A small network was trained on invented records. Each row is its activation on one of them, seen along a few directions.
After each row come some of the record's fields: VUSEF, GODA, TUSO, NIBEB.
Other fields move the rows too, some of them a lot.
In the rows, zero is written as 500.
Strong random noise was added to every row along 2 fixed directions; ignore it. To show where, here is one row again and again, with new noise each time:
[303 463 389 372 457 604 587 457 436 578 599 443 767 473 428 490 487]
[282 252 354 320 546 528 453 596 385 523 475 573 536 456 422 442 620]
[323 315 354 221 530 642 596 542 335 575 419 416 757 502 394 634 611]
[308 626 419 448 385 635 659 354 497 610 724 380 898 473 442 471 375]

[425 272 439 417 571 386 412 653 461 465 384 531 496 431 524 446 628]
(VUSEF negef; GODA loz; TUSO dide; NIBEB zata)
[498 469 494 552 437 410 531 532 457 474 426 461 638 491 562 578 577]
(VUSEF negef; GODA loz; TUSO dide; NIBEB fumuf)
[576 685 543 735 363 352 550 459 590 397 504 537 490 508 604 492 506]
(VUSEF negef; GODA pel; TUSO dide; NIBEB fima)
[396 464 398 689 405 259 320 538 570 310 505 578 683 449 613 298 439]
(VUSEF negef; GODA loz; TUSO mizu; NIBEB fima)
[536 408 423 449 550 400 491 595 391 440 286 435 609 489 530 610 640]
(VUSEF negef; GODA loz; TUSO mizu; NIBEB zata)
[546 845 529 563 344 620 654 257 633 599 704 311 815 535 478 521 302]
(VUSEF nunur; GODA pel; TUSO mizu; NIBEB fima)
[545 402 441 501 530 426 453 580 433 421 376 480 499 478 521 543 651]
(VUSEF negef; GODA loz; TUSO dide; NIBEB zata)
[600 499 551 457 521 482 388 474 567 502 497 512 547 545 507 468 441]
(VUSEF nunur; GODA loz; TUSO mizu; NIBEB fima)
[551 443 532 485 606 484 380 548 518 524 483 605 130 518 466 429 577]
(VUSEF nunur; GODA pel; TUSO mizu; NIBEB zata)
[550 814 543 764 311 365 471 300 752 422 667 395 946 520 644 375 172]
(VUSEF nunur; GODA loz; TUSO mizu; NIBEB fima)
[484 296 531 323 610 609 380 587 419 523 400 576 340 582 465 563 513]
(VUSEF nunur; GODA loz; TUSO mizu; NIBEB fima)
[497 595 522 538 433 525 481 416 548 529 600 445 656 509 541 459 405]
(VUSEF nunur; GODA loz; TUSO dide; NIBEB zegud)
[465 393 451 420 523 486 534 551 464 445 418 529 524 494 465 551 602]
(VUSEF negef; GODA loz; TUSO mizu; NIBEB fima)
[571 681 478 636 379 372 624 489 553 405 426 454 651 532 560 604 557]
(VUSEF negef; GODA pel; TUSO mizu; NIBEB fima)
[481 364 583 527 593 456 338 556 546 537 543 684 158 482 505 320 509]
(VUSEF nunur; GODA loz; TUSO dide; NIBEB fumuf)
[538 320 510 311 554 581 310 541 483 543 345 462 601 560 536 544 385]
(VUSEF nunur; GODA loz; TUSO mizu; NIBEB zegud)
[470 489 382 475 476 531 688 505 372 415 427 381 767 506 477 678 661]
(VUSEF negef; GODA loz; TUSO mizu; NIBEB zata)
[609 666 466 583 378 476 624 443 522 462 446 370 654 535 532 615 506]
(VUSEF negef; GODA pel; TUSO mizu; NIBEB zegud)
[407 338 431 723 477 191 249 616 537 331 556 700 354 381 643 188 535]
(VUSEF negef; GODA loz; TUSO dide; NIBEB zata)
[536 465 488 315 495 622 521 464 504 597 461 408 612 511 452 600 423]
(VUSEF nunur; GODA pel; TUSO mizu; NIBEB zegud)
[362 265 372 405 523 471 391 584 451 466 534 613 489 465 441 378 572]
(VUSEF negef; GODA loz; TUSO mizu; NIBEB fima)
[547 634 548 568 455 561 697 444 464 515 563 422 631 554 489 642 488]
(VUSEF negef; GODA loz; TUSO mizu; NIBEB fumuf)
[645 445 484 417 601 513 479 560 396 459 287 474 301 546 488 650 660]
(VUSEF nunur; GODA pel; TUSO mizu; NIBEB zata)
[468 541 548 518 460 474 447 473 594 520 604 512 533 503 523 403 410]
(VUSEF negef; GODA loz; TUSO dide; NIBEB fima)
[508 698 593 652 484 479 545 461 565 564 683 584 234 476 485 434 486]
(VUSEF negef; GODA pel; TUSO dide; NIBEB zata)
[356 583 467 595 487 572 553 450 431 492 662 585 312 451 432 402 507]
(VUSEF nunur; GODA pel; TUSO mizu; NIBEB fima)
[429 387 421 542 469 437 548 554 420 419 492 551 552 453 483 476 604]
(VUSEF negef; GODA loz; TUSO mizu; NIBEB fumuf)
[573 386 571 229 569 685 443 505 513 643 376 364 629 582 485 669 385]
(VUSEF nunur; GODA loz; TUSO dide; NIBEB zegud)
[596 417 607 312 559 582 441 523 486 601 391 519 351 553 457 643 476]
(VUSEF nunur; GODA pel; TUSO dide; NIBEB zegud)
[477 328 510 358 585 489 312 541 573 517 471 567 448 497 487 394 414]
(VUSEF nunur; GODA loz; TUSO mizu; NIBEB fima)
[331 512 437 546 459 589 563 496 456 512 629 489 631 466 485 450 472]
(VUSEF negef; GODA loz; TUSO dide; NIBEB fima)
[450 406 418 401 530 559 474 469 509 504 507 417 659 519 491 463 416]
(VUSEF nunur; GODA loz; TUSO mizu; NIBEB zegud)
[531 518 584 622 494 391 327 469 597 496 595 597 377 470 603 322 343]
(VUSEF nunur; GODA pel; TUSO dide; NIBEB zata)
[593 638 590 619 449 508 602 448 509 500 557 460 565 581 526 595 454]
(VUSEF negef; GODA loz; TUSO mizu; NIBEB fumuf)
[434 447 430 383 554 614 596 511 324 511 377 408 497 543 406 694 602]
(VUSEF nunur; GODA pel; TUSO mizu; NIBEB fima)
[557 446 464 518 582 468 404 553 481 453 446 579 266 468 508 424 597]
(VUSEF nunur; GODA pel; TUSO mizu; NIBEB zata)
[404 118 447 199 705 611 378 651 302 498 290 589 285 528 387 586 665]
(VUSEF nunur; GODA loz; TUSO mizu; NIBEB fima)
[394 453 504 494 507 566 319 469 606 562 683 555 505 470 534 233 279]
(VUSEF nunur; GODA loz; TUSO dide; NIBEB zegud)
[550 310 427 305 594 539 464 650 373 496 244 503 430 504 458 582 637]
(VUSEF negef; GODA pel; TUSO mizu; NIBEB zata)
[462 691 512 681 341 393 455 407 686 467 673 493 814 491 592 363 247]
(VUSEF negef; GODA loz; TUSO mizu; NIBEB fima)
[489 562 498 670 432 354 348 509 641 463 640 644 308 420 556 214 368]
(VUSEF negef; GODA pel; TUSO mizu; NIBEB zegud)
[723 462 572 314 625 603 636 602 345 528 193 411 335 587 421 900 745]
(VUSEF negef; GODA pel; TUSO dide; NIBEB zata)
[391 306 485 524 539 399 172 568 610 488 608 687 345 421 569 142 373]
(VUSEF nunur; GODA loz; TUSO dide; NIBEB zegud)
[474 464 593 564 514 419 226 502 675 532 662 705 250 434 550 171 281]
(VUSEF nunur; GODA pel; TUSO dide; NIBEB zegud)
[521 565 476 624 429 390 630 522 480 385 473 478 573 480 570 597 617]
(VUSEF negef; GODA pel; TUSO dide; NIBEB zata)

Here are new rows. What are their fields?
[635 597 688 402 553 610 415 423 660 686 553 490 366 564 499 495 242]
(VUSEF nunur; GODA pel; TUSO dide; NIBEB zegud)
[676 730 672 558 442 532 679 427 534 582 516 410 503 592 501 725 439]
(VUSEF negef; GODA pel; TUSO dide; NIBEB fumuf)
[453 611 467 418 455 581 630 374 540 579 611 410 599 474 447 489 440]
(VUSEF nunur; GODA pel; TUSO mizu; NIBEB fima)
[500 622 558 653 404 488 611 469 552 506 640 575 451 460 509 440 474]
(VUSEF negef; GODA pel; TUSO dide; NIBEB fumuf)
[575 576 592 430 499 613 630 426 461 602 429 348 672 582 520 729 485]
(VUSEF nunur; GODA loz; TUSO dide; NIBEB fumuf)
[701 602 669 363 627 634 592 455 513 642 410 412 323 555 407 695 488]
(VUSEF nunur; GODA pel; TUSO dide; NIBEB zata)
[498 552 415 629 422 373 593 487 471 366 466 418 752 508 586 580 577]
(VUSEF negef; GODA loz; TUSO mizu; NIBEB zata)
[501 185 408 275 637 524 467 688 346 452 254 540 426 481 423 581 675]
(VUSEF negef; GODA loz; TUSO mizu; NIBEB zata)
[528 504 516 444 502 562 574 464 473 552 499 470 439 496 451 538 492]
(VUSEF nunur; GODA pel; TUSO mizu; NIBEB fumuf)
[392 554 433 398 503 701 737 436 284 538 485 398 505 507 370 711 624]
(VUSEF nunur; GODA pel; TUSO mizu; NIBEB fima)
[427 559 443 687 488 418 494 480 495 443 646 579 298 437 534 379 556]
(VUSEF nunur; GODA pel; TUSO mizu; NIBEB zata)
[600 621 560 573 474 469 545 515 527 507 463 457 510 506 562 555 505]
(VUSEF negef; GODA pel; TUSO dide; NIBEB zata)
[531 507 589 630 481 407 523 552 511 468 530 655 201 479 495 466 574]
(VUSEF negef; GODA pel; TUSO dide; NIBEB fumuf)
[499 654 545 580 462 477 615 489 509 520 568 488 455 473 508 530 487]
(VUSEF negef; GODA pel; TUSO dide; NIBEB zata)
[438 378 384 309 496 644 551 531 389 505 395 357 857 536 481 634 478]
(VUSEF negef; GODA loz; TUSO mizu; NIBEB zegud)
[612 425 562 331 571 562 453 496 550 568 363 380 602 591 520 629 378]
(VUSEF nunur; GODA loz; TUSO mizu; NIBEB zegud)
[574 734 636 549 479 610 615 344 550 598 688 430 459 536 486 557 353]
(VUSEF nunur; GODA pel; TUSO dide; NIBEB zata)
[517 495 543 454 528 495 458 446 554 525 528 535 437 536 471 476 458]
(VUSEF nunur; GODA loz; TUSO mizu; NIBEB fima)
[395 625 452 504 425 678 723 416 437 566 628 321 853 512 467 626 435]
(VUSEF negef; GODA loz; TUSO dide; NIBEB fima)
[530 252 453 378 636 485 392 662 383 455 317 597 266 503 449 531 654]
(VUSEF negef; GODA loz; TUSO mizu; NIBEB zata)
[465 422 589 284 579 686 454 472 544 642 560 475 537 567 421 530 344]
(VUSEF nunur; GODA loz; TUSO mizu; NIBEB fima)
[464 573 371 585 414 438 677 497 350 396 384 383 653 487 513 678 654]
(VUSEF negef; GODA pel; TUSO mizu; NIBEB fima)
